Small tables with named rows and columns. After each table, cells are looked up by row and column.

vul =
,taded,bokik,fetu,boneg,kirimaf,zaneda,zanar
feboge,6.613,6.526,2.808,7.551,6.272,1.303,5.918
dun,4.536,7.276,5.344,7.513,4.540,3.811,5.570
tazapev,6.486,8.480,7.005,9.214,8.245,7.490,6.231

fetu of tazapev is 7.005
boneg of feboge is 7.551
kirimaf of dun is 4.540
taded of feboge is 6.613
fetu of dun is 5.344
fetu of feboge is 2.808
boneg of tazapev is 9.214
kirimaf of tazapev is 8.245
taded of dun is 4.536
Which row has the largest zaneda? tazapev

sivov
cols = vapid, nulege, kez, merigi, dup, nili, levab, ponamo, nedu, tes
dile: [138, 77, 42, 28, 118, 43, 175, 74, 143, 90]
getu: [9, 98, 50, 147, 73, 146, 31, 98, 82, 141]
des: [23, 98, 62, 133, 81, 142, 45, 84, 80, 124]
tum: [142, 113, 198, 109, 113, 109, 104, 89, 66, 48]
puzaf: [14, 90, 34, 114, 80, 124, 47, 84, 93, 147]
veg: [38, 109, 96, 160, 78, 158, 39, 96, 68, 103]

levab of des is 45
levab of puzaf is 47
vapid of tum is 142
tes of tum is 48
kez of veg is 96
ponamo of des is 84

dufid
         kudedaz  zupokon
diz        5.775    9.145
midur      1.932    5.460
malap      3.273    3.141
pagusez    5.836    6.913
kogumak    2.237    4.937
fodu       3.541    2.472
pulora     5.674    5.030
vuzego     2.467    4.540
gaba       3.940    1.595
fulo       6.171    4.340
sesag      2.874    4.161
lirukev    4.227    0.706
der        5.951    4.172

kudedaz of der is 5.951
zupokon of malap is 3.141
kudedaz of diz is 5.775
zupokon of lirukev is 0.706
kudedaz of gaba is 3.940
kudedaz of fulo is 6.171
kudedaz of fodu is 3.541
kudedaz of malap is 3.273
zupokon of sesag is 4.161
zupokon of gaba is 1.595
zupokon of fulo is 4.340
zupokon of kogumak is 4.937
zupokon of midur is 5.460
zupokon of pulora is 5.030

dopo:
|  | tunafef | desod | befeme | lupirot | notef |
|---|---|---|---|---|---|
| rufat | 61 | 112 | 80 | 66 | 74 |
| naf | 66 | 226 | 41 | 113 | 105 |
| dutapa | 81 | 87 | 41 | 82 | 85 |
| kala | 87 | 211 | 71 | 76 | 152 |
| besum | 89 | 27 | 69 | 45 | 95 |

What is the tunafef of dutapa in dopo? 81
What is the befeme of dutapa in dopo? 41
What is the notef of besum in dopo? 95
What is the notef of naf in dopo? 105
What is the befeme of kala in dopo? 71
What is the lupirot of kala in dopo? 76
What is the lupirot of besum in dopo? 45
What is the notef of rufat in dopo? 74
What is the lupirot of rufat in dopo? 66
What is the befeme of naf in dopo? 41
What is the befeme of rufat in dopo? 80
What is the desod of dutapa in dopo? 87

tos:
	rol	tafab	sog	vone	gumeno
voz	-0.349	-0.340	-0.487	0.244	-0.096
kebin	-0.353	0.725	-0.219	0.299	0.076
ladud	-0.009	0.092	0.042	-0.033	-0.133
pur	-0.213	0.209	-0.596	0.710	0.064
vul	0.371	0.106	0.173	-0.653	0.240
vodefa	-0.043	0.073	0.094	-0.050	-0.069
lifo	0.075	0.303	0.154	-0.532	0.028

kebin, vone: 0.299
lifo, vone: -0.532
vul, gumeno: 0.240
kebin, sog: -0.219
voz, sog: -0.487
vul, rol: 0.371

Table lufa
columns: kima, kevelat, butazo, dig, mosaz, kip, dil, gat, dar
rafule: [3355, 4174, 4899, 2083, 5548, 3133, 2789, 2675, 5854]
deki: [4829, 4062, 6301, 2680, 4844, 2895, 3205, 2399, 6583]
sali: [4741, 5932, 4419, 6561, 3820, 6327, 6367, 3386, 1694]
guz: [6907, 3598, 5744, 6507, 5091, 4653, 4510, 7397, 6819]
lig: [7091, 3954, 7047, 4618, 4068, 3580, 4695, 5414, 7588]
faler: [7174, 3848, 6661, 5273, 4298, 3926, 4752, 6348, 7499]
ruvelum: [5057, 5095, 4476, 7730, 4857, 6313, 5256, 3540, 1856]
gamogaz: [5200, 4037, 6586, 2863, 4682, 2881, 3365, 2519, 6741]

gamogaz, kevelat: 4037
gamogaz, kima: 5200
gamogaz, gat: 2519
faler, dar: 7499
guz, kevelat: 3598
faler, dil: 4752
lig, dar: 7588
rafule, dar: 5854
faler, kevelat: 3848
ruvelum, kima: 5057
deki, kevelat: 4062
rafule, kip: 3133
deki, dar: 6583
deki, dil: 3205
gamogaz, butazo: 6586
Which row has the largest mosaz? rafule

zavaven =
         likolim  nuput  sukibal    muz    dem  vapazet    vak
nagan      6.984  4.157    8.495  5.639  4.458    4.904  3.613
pifu       6.978  4.153    6.974  6.353  5.671    2.632  3.786
mekedu     5.549  3.725    8.565  6.370  5.214    2.419  3.759
gerezuf    6.936  3.790    8.565  6.826  5.262    6.422  3.324
pida       6.591  2.574    7.421  7.420  4.254    5.068  4.696
ret        6.705  2.973    7.314  8.060  4.385    5.015  3.724
vekago     6.628  2.422    7.115  5.078  5.072    4.025  5.899
rulavel    7.205  4.580    9.054  5.982  3.692    6.535  3.196
zit        5.323  4.357    7.635  6.157  5.623    2.283  3.565
fikanug    7.204  4.443    8.250  5.573  2.786    4.953  3.189
bamer      7.052  4.118    8.209  6.313  2.801    4.937  3.338

fikanug, sukibal: 8.250
pifu, sukibal: 6.974
nagan, vak: 3.613
nagan, nuput: 4.157
ret, nuput: 2.973
pida, sukibal: 7.421
rulavel, vapazet: 6.535
vekago, vak: 5.899
gerezuf, likolim: 6.936
pida, nuput: 2.574
gerezuf, vak: 3.324
ret, sukibal: 7.314
mekedu, vapazet: 2.419
pifu, nuput: 4.153
ret, dem: 4.385
Row with the largest nuput: rulavel

